Each row below is a small network's average activation on inputs in which a field has the value named, seen along a few directions.
Values that are neighbours, or in one group, have similar rows; names and order tell nothing.
In the rows, 500 means zero.
Strong random noise was added to every row along 3 fixed directions; ignore it. To show where, here is one row again and again, with new noise each time:
[467 476 459 527 561 606 356 746 367 582 571 399 562 358 464 528 401]
[533 489 567 426 482 529 446 448 479 424 525 524 367 555 443 557 505]
[474 606 251 306 497 152 518 438 584 458 560 746 640 741 565 732 313]
[545 531 491 379 477 415 471 415 528 412 538 609 417 635 470 592 473]
[657 524 558 485 515 625 353 622 457 468 605 490 392 467 404 396 553]


Gilut, 18 values:
t8: [410 540 524 558 455 488 588 393 564 471 409 460 539 504 579 413 460]
t2: [451 409 419 488 502 397 459 579 441 509 455 525 647 490 520 672 491]
t18: [414 573 548 471 461 514 538 365 535 480 476 476 388 491 541 510 429]
t1: [221 485 511 557 476 525 560 432 442 522 432 358 486 379 572 530 400]
t6: [440 557 448 535 410 440 461 574 443 559 505 394 560 413 553 578 293]
t11: [686 634 476 497 516 435 497 429 690 481 592 650 553 599 500 189 660]
t4: [307 383 466 497 529 517 470 552 392 560 481 412 541 427 471 737 396]
t14: [366 579 407 545 533 485 481 565 522 582 469 485 515 402 563 447 341]
t9: [135 310 660 503 461 469 787 120 493 445 229 399 469 537 640 768 497]
t7: [504 525 569 384 414 447 536 201 568 378 470 566 261 681 456 601 466]
t5: [293 276 512 537 580 574 533 511 406 591 379 293 494 357 444 715 440]
t10: [366 337 461 509 579 479 520 542 473 570 403 423 545 447 473 622 448]
t13: [579 613 315 338 462 131 688 292 710 403 478 784 700 873 630 559 570]
t3: [474 362 568 615 576 696 450 718 359 612 479 404 652 364 418 509 563]
t16: [846 467 793 634 533 757 537 419 495 393 544 513 298 443 428 179 878]
t17: [771 606 444 406 427 260 634 447 655 440 556 806 603 763 497 486 665]
t15: [333 433 537 493 438 534 503 480 415 553 416 347 403 487 456 646 390]
t12: [558 597 477 591 508 600 516 562 509 506 561 515 495 382 623 321 546]
The values of Gilut form a ring.
Question: Name the neighbours of t7, in listed order.
Answer: t6, t15
Question: Name the neighbours of t14, in listed order.
Answer: t18, t1
Question: Name the neighbours of t5, in listed order.
Answer: t4, t10
Question: Name the neighbours of t3, in listed order.
Answer: t2, t17
